Each row below holds a small network's activations on one input, seen along a few directions.
In each table, some parts of the input vary, and every possible input appears once, in random order.
A made-up example of a description, with smaller parts first: values(2) and (point or ring(9) or (line(6) and ring(8))).
Shared parts are said once, and a part with two or three values counts as separate values.

Other details of the inputs shift rows strongly along two fixed directions, in all tables alike. That doesn't count.

Rows:
row 1: [  4  61  23 -24 -48  47 -48 -40 -54   0  72  72  12  54]
row 2: [-53  64  32 -57 -31  43  27 -33 -77  15 -10 -19 -13 106]
row 3: [  7  53  12 -20 -39 -11 -21 -11   0   2  49  49  11  21]
row 4: [ -4 -30 -17   5  28 -42  45  30  38   3 -56 -66 -18 -17]
row 5: [ -8 -32 -14  13  32 -48  48  28  43  -4 -57 -68 -12 -28]
row 6: [ 35 -13 -10  32  -1 -34 -26  16  47 -10  31  33  17 -61]
row 7: [ 30 -58 -31  34  35 -39   3  37  64   0 -17 -18  -5 -74]
row 8: [ 45 -14 -19  11   0 -17 -28  16  44  -3  33  35   1 -48]
row 9: [ -3 -32 -17   6  30 -41  43  29  40   2 -53 -64 -19 -20]
row 10: [-54  72  32 -59 -36  38  23 -37 -78  14  -8 -15 -12 111]
row 11: [ 32 -24  -2  33  -1  24 -48  -3   2 -14  44  46  14 -42]
row 12: [-60   0  13 -31  17  20  62  -7 -45  10 -72 -77 -22  65]
row 13: [ 38 -21 -22  19   6 -19 -26  15  46  -2  28  41   9 -61]
row 14: [  4  64  25 -28 -48  45 -48 -37 -53   2  63  68  14  60]
row 15: [  2  65  27 -31 -55  45 -47 -36 -56   4  62  62  13  63]
row 16: [ 40 -33  -3  44   2  20 -52   1   9 -12  42  43  19 -56]
row 17: [-41  54  14 -54 -19 -19  53  -6 -17  11 -32 -46 -17  75]
row 18: [  0  50   6 -25 -34  -4 -19  -8  -2   6  45  54  10  19]
row 19: [-45  47   5 -58 -15  -8  44  -6 -21  23 -25 -21 -16  69]
row 20: [  5  51   5 -24 -37  -4 -23  -7  -1   7  50  60  13  16]
row 21: [-19 -28 -11  11  32 -47  53  21  36  -4 -60 -61 -10 -29]
row 22: [ 40 -13 -12  22   1 -33 -18  14  49 -15  22  16   8 -53]
row 23: [ 47 -20 -19  19   2 -21 -35  20  49  -2  38  39   4 -55]
row 24: [ 19 -78 -19  58  46  -2  -7  16  24 -12 -24 -17   6 -72]
row 25: [ 34 -22  -3  36   0  20 -48  -8   1 -13  43  47  17 -41]
row 26: [-33 -55  -8  20  50  -2  49  10  -6  -1 -78 -79 -13 -10]
row 27: [-28 -53  -6  25  44  -6  43  11  -1  -2 -74 -79 -13 -17]
row 28: [ 28  -9   2  31  -3  19 -48 -10  -2 -12  41  47  16 -31]
row 29: [-59   8  14 -32  11  15  58 -11 -47  13 -73 -75 -20  71]
row 30: [ 31 -14   0  33  -2  19 -49  -8   0 -12  41  46  18 -34]
row 31: [-55  61  31 -62 -30  44  31 -34 -76  14 -14 -19 -15 112]
row 32: [ 27  -9 -15  19   2 -23 -22  14  41  -8  29  40  14 -58]
row 33: [ 39 -23 -23  25   5 -22 -33  18  49   0  35  46  13 -65]
row 34: [-24 -60  -8  19  46   4  42  15  -1  -1 -71 -70 -14 -15]
row 35: [ 30 -23   1  30  -1  22 -44  -1  -1  -9  34  35  16 -36]
row 36: [-37   9  -4 -38  14 -31  76  13   5  11 -75 -88 -31  44]
row 37: [-23 -56  -5  20  43   3  39  14  -3   2 -69 -70 -12 -14]
row 38: [  9  57  23 -24 -47  45 -50 -35 -48   3  63  71  14  54]
Each input here is: (values(3) and ring(6)) or (line(4) and ring(5)).
Which other rows does row 3 become when the ring(6) part takes its other values? List them by row number.
Answer: row 9, row 17, row 18, row 19, row 23
Which other rows does row 20 become when the values(3) part takes its other values? List them by row number.
Answer: row 18, row 32
Which other rows does row 7 become when the ring(6) part takes its other values? List them by row number.
Answer: row 4, row 5, row 6, row 20, row 33
Start at row 1 and move only the line(4) part, one step at a time. The first step leads to row 25. Which rows follow, in order?
Answer: row 26, row 24

Rows:
row 39: [ 23 -82 -18  48  43  19 -14  17  19 -11 -12 -11  -1 -70]
row 40: [ 12 -24 -12  15  13 -23   6  20  30  -1  -9 -15  -2 -34]
row 41: [ 47 -11   6  25 -15  45 -66 -14 -15 -16  62  56  11 -22]
row 42: [-44  -4  21  -3   8  17  32  -9 -39  -1 -46 -55  -4  39]
row 43: [ 18  15  16  22 -23  29 -59 -25 -27 -12  56  59  25  -2]
row 44: [  8  43   8 -28 -35   0 -17  -5  -8   8  38  31   1  32]
row 45: [ -1   3  -6  -8   2 -18   9   8  12   7 -14 -10  -5   9]
row 46: [-24   7  -5 -18  10 -20  37   5   5   8 -36 -36 -12  20]
row 47: [-25   5  19   5  -3  25  -2 -11 -36   3  -3   3   9  15]
row 48: [ 42  -8 -13  27  -4 -18 -42  10  40  -8  45  49  15 -51]
row 49: [-60  49  11 -56  -5 -13  69 -12 -27  13 -52 -53 -22  78]
row 50: [  4  46  10 -26 -33   0 -14  -5  -5   5  37  29   3  30]
row 51: [-15 -17   3   0  22  28  14 -16 -33  -3 -36 -41 -14  23]
row 52: [ -9 -22 -14  -2  24 -28  32  17  24  12 -49 -44 -12  -7]
row 53: [  6  50   6 -27 -31   1 -12 -16  -3  -3  36  43   6  21]
row 54: [ 46  -1  -8   9 -17  -5 -46  11  29   2  49  51  12 -33]
row 55: [ -5 -28   0  37  16  13 -19  -5  -9  -4  -2  12  15 -33]
row 56: [ -5   7  -1 -12  -1 -15  22   6  13  -4  -8 -11  -4  -4]
row 57: [ 24 -46 -24  38  28 -36  -4  25  49  -3 -13 -10   0 -62]
row 58: [ -3  52  11 -42 -37   6  -5  -7 -17  12  25  22  -1  51]
row 59: [ 22  -5   0  22 -10  37 -57 -17 -17  -2  52  72  23 -22]
row 60: [ -1  19  15 -10 -24  48 -34 -18 -41   6  45  53  13  25]
row 61: [  2  63  10 -36 -40   2 -12 -22 -13   0  45  49   5  37]
row 62: [ -1 -41 -20  24  38 -39  31  22  42  -6 -40 -39  -6 -48]
row 63: [ -1 -25 -11   9  21 -27  27  20  30  -2 -26 -32  -6 -30]
row 64: [ 32  15  -6   2 -18  -9 -38   2  19   1  42  50  11 -15]
row 65: [-20 -18  -7  -3  20 -27  44  16  18   5 -45 -55 -15  -5]
row 66: [ -4 -20  -9   7  17 -27  27  17  29  -6 -24 -29  -6 -31]
row 67: [ 32 -78 -23  57  42  18 -32   8  20 -13  -1  10   4 -77]
row 68: [-44  42  28 -34 -14  37  29 -35 -73   5 -32 -39 -11  96]
row 69: [ -7 -14 -12   7  18 -30  24  11  25   3 -28 -28  -7 -15]
row 70: [ -3 -38 -15  13  30 -29  37  25  38 -10 -42 -45  -7 -45]
row 71: [  3  29  27  -9 -30  44 -26 -27 -50  -6  32  22   5  46]
row 72: [-49  38  13 -56 -10  -7  59   1 -28  21 -48 -58 -23  82]
What do these inputs look like to the network?
Answer: values(2) and (ring(6) or line(11))
Which other rows does row 65 become when the values(2) part takes its other values? List them by row number.
Answer: row 69

Rows:
row 73: [ 22   2   8 -20  -9  30 -25   2 -20  15  22  21  -6  39]
row 74: [ 22  -3  10   7 -16  22 -33  -6 -24  16  22  25  -1  22]
row 75: [ -1  32  -6 -13 -13 -10   1   1  14   0  31  38  15  -6]
row 76: [ 47  45  -5 -25 -53  -1 -51   3  27   7  76  78   7  -6]
row 77: [  1  30   7   7 -15  -5 -26  -5 -12   2  25  19  20  18]
row 78: [ 29 -72  -9  80  45 -17 -12  23  37 -30 -22 -35   5 -87]
row 79: [ 52  35  22   7 -43  26 -58 -29 -13 -12  74  61   7  10]
row 80: [  6 -11  -7  12   4 -25   8   3   8  10 -22 -28  -2   4]
row 81: [ 24 -55 -20  51  24 -48   4  37  65  -2 -25 -31   6 -71]
row 82: [-50  30  19 -12   2 -24  36  -3 -10   3 -31 -22   8  17]
row 83: [  2  -6   8 -22  -1   9  23  -5 -10 -10 -25 -44 -18  39]
row 84: [-45  12   8 -12   4 -27  43   6  -3  -3 -28 -12  11  -3]
row 85: [-39  10  20   0   5  15  25 -26 -30 -13 -28 -39   0  19]
row 86: [-25  12  -7 -30   1 -24  42  20  17   5 -18 -24 -16  12]
row 87: [-29  -9   8   2   2  11  32 -16 -26 -17 -24 -28   5  -1]
row 88: [ -5 -75 -18  54  46   9   3  15  18  -7 -34  -6  12 -73]
row 89: [-23   2   5 -13   7  14  36 -17 -12 -15 -26 -26 -13  17]
row 90: [-44 -14  12   5   4  21  13 -14 -40  15 -27 -27   5  15]
row 91: [-19   6 -13 -23   8 -12  30   5   4   5 -21 -25 -21  21]
row 92: [-15 -10  -9 -26  12  26  18   7 -22  16 -14 -19 -21  29]
row 93: [-32  18  10  -4   1 -30  25  12  -3   6 -23 -31   5  18]
row 94: [  7  22 -10  -5  -5  -1 -12 -14   4   0  30  38   9   0]
row 95: [ -3   3  -4 -23   5 -16  20   5   9   7 -32 -34 -14  34]
row 96: [ 28  19   2 -13 -23 -19 -19  13  27   7  29  27   4   3]
row 97: [  6   0  -5 -28   7  12  25  -2  -1  -5 -26 -46 -27  16]
row 98: [-12  22  11  19  -7  -9 -21 -18  -9  -5  16  32  15 -12]
row 99: [ 28  -2  -4  -2  -9  19 -17  -8   4 -16  41  21  -9 -14]
row 100: [  3  -6   8  20 -10  25 -49  -4 -18   9  21  31  14   9]
row 101: [  2  17 -10 -29   6  -8  19   6   9  16 -29 -25 -25  23]
row 102: [-24  53  14 -48 -29  50  -3 -30 -60  18  28  42  -5  76]
row 103: [ 47 -24 -16  55  -3 -14 -66   2  32 -27  65  93  41 -96]
row 104: [ 40 -81 -32  29  53   0 -12  35  39   7 -25 -22 -12 -73]
The inputs of row 80 and row 79 match in every part but one. If row 77 is changed in the same way as row 80 into row 79, which row does it become?
Answer: row 78
What do these inputs look like to the network?
Answer: line(4) and ring(8)

Rows:
row 105: [-61  -7  -1 -34  25 -14  84  12  -9  15 -88 -84 -24  37]
row 106: [  43  -58  -24   68   25  -30  -36   22   59  -17   23   35   25 -111]
row 107: [ 51 -48 -14  59  18 -32 -31  21  58 -24  19  11  13 -92]
row 108: [-31 -49 -10  33  51 -40  57  23  30 -12 -78 -81  -4 -46]
row 109: [ 49 -26   8  50 -11  42 -88 -10 -13 -10  66  71  30 -42]
row 110: [  7  39   4 -29 -25  -3  -9  -5  -3   8  25  23  -4  37]
row 111: [ 57  15 -11   2 -25  -3 -56   4  27   0  69  65   5 -25]
row 112: [-20  87  24 -65 -54  11   7 -27 -43  15  27  18  -6  99]
row 113: [-12  83  19 -79 -54  21   8 -18 -39  17  27  18 -12  99]
row 114: [ 41 -22   4  43 -10  46 -72 -15 -15 -18  72  70  21 -42]
row 115: [-29 -67 -27  21  64 -39  62  33  41   6 -89 -84 -20 -48]
row 116: [-27  60  29 -48 -34  67 -10 -49 -86   5  17  22  -5  99]
row 117: [-69  -7  -2 -21  32 -25  82   9  -8  14 -89 -84 -19  34]
What do these inputs look like to the network?
Answer: values(3) or (values(2) and line(5))
List by row number the other inputs of the same sort as row 106.
Answer: row 105, row 107, row 108, row 110, row 111, row 112, row 113, row 115, row 117

Rows:
row 118: [ 27   8 -10   2 -16   4 -31  -1  10   5  49  48   3 -10]
row 119: [ -5   3  11   2 -15  25 -18 -16 -38   7   7  14  12  28]
row 120: [ -8 -25 -12  18  19 -20  17  20  25   2 -15  -9   3 -37]
row 121: [ 18  51  17 -26 -44  10 -30 -10 -10   5  45  45  11  24]
row 122: [-22  63  19 -34 -34   4  10 -19 -31   0  20  22   7  60]
row 123: [ 19 -20 -15  -3   6  -7  -5  18  24   2   3   5  -6 -21]
row 124: [ 35 -20  -2  33  -3 -19 -28  19  35  -7  26  21  15 -57]
row 125: [ 23  -7  -8  23   3 -14 -33  -1  24  -7  23  27  10 -47]
row 126: [-13  26   6 -36 -17   5  14   2  -6  12  -2   5  -4  29]
row 127: [ 21  -7  -2   7  -9  -6 -16  15  23   3  29  33  11 -30]
row 128: [-19  44   8 -36 -19   3  23 -18 -28   8  -2 -11 -15  67]
row 129: [ 10 -18  -7  27  14 -21   0   0  22 -12   4   5   7 -36]
row 130: [ 12 -59 -32  27  45 -23  17  27  41   2 -38 -32 -16 -55]
row 131: [ 16 -19  -6   7   8 -15   7  11  22  -7  -3 -15  -2 -12]
row 132: [  7  33   2 -18 -18   2 -16  -9  -8   7  17  13  -8  26]
row 133: [-10   9  17   4 -11  32 -20 -13 -36  -3  20  18   0  27]
row 134: [-10  36   2 -27 -21   6  -6  -6  -7   8  22  33   6  20]
row 135: [-30 -12  -2   8  22 -27  37   7   6   3 -43 -52  -9  -8]
row 136: [-49  -7   8 -20  20  16  49 -11 -48  17 -79 -68 -10  57]
row 137: [ -9  31  18 -20 -17  46 -16 -25 -48  -1  23  20   4  41]
row 138: [ 31 -33  -3  41  11  22 -53  -4   4  -5  24  39  21 -38]
row 139: [-33  74  21 -50 -39   7   6 -22 -35  10   9   9   1  71]
row 140: [-35  10   2 -41  11 -10  63   2 -12   5 -65 -73 -25  58]
row 141: [ 29 -30   0  42   4  26 -45  -2  -1 -19  44  36  17 -44]
row 142: [ 10 -26 -13  23  26 -21   5   2  28 -13 -15  -5   2 -41]
row 143: [ 11 -15   7  17  -7  34 -19 -12 -18 -17  27  14   2 -20]
row 144: [-21  32   7 -25 -10  -5  20 -11 -11  -3 -13  -3   0  34]
row 145: [-50   5   1 -46  10  -9  71  10 -15  19 -62 -75 -28  61]
row 146: [  2 -43   1  39  18  14 -17   3  -1  -2  -9  -4   7 -21]
row 147: [ 29   2   0   4 -10  -7 -18   3  20 -10  19  29  11 -21]
row 148: [-10 -10   0  -5  12 -18  30  17   9   6 -35 -55 -14   9]
row 149: [ 13 -23 -19  14  24 -15  11   7  23  -5 -23 -20 -11 -19]
row 150: [  9  -4   8   1  -6  39 -17 -19 -24 -12  18  14   2 -10]
row 151: [ 27  -6   2  15  -8 -12 -14   7  23 -11  24  25  14 -27]
row 152: [ 19 -28 -15  32  12 -17 -20  10  31  -4  24  31   9 -60]
row 153: [ 17 -16 -15  15   9  -9 -22   3  25  -1  20  34   5 -46]
row 154: [-47  -1   2  -5  14 -27  52  12  -2   5 -57 -65  -7  14]
row 155: [ 23  39   8 -24 -35   9 -34  -6  -4   4  42  34   2  22]
row 156: [-28 -87 -14  43  77  -7  47  25  11  -6 -97 -93 -18 -43]
row 157: [ -8  50  11 -29 -29   5  -2 -14 -24  13  19   4  -9  54]
The inputs of row 132 and row 157 match in every part but one. If row 126 is changed in the same way as row 132 into row 157, which row does it become?
Answer: row 127
The inputs of row 121 and row 124 match in every part but one. If row 150 is changed in the same way as row 121 into row 124, which row does it become?
Answer: row 143
What do these inputs look like to the network?
Answer: values(2) and (line(5) or (values(3) and ring(5)))
Which other rows does row 139 become when the values(2) part takes its other values? List them by row number.
Answer: row 154
Which other rows does row 122 become when the ring(5) part takes its other values? List them by row number.
Answer: row 128, row 129, row 131, row 151
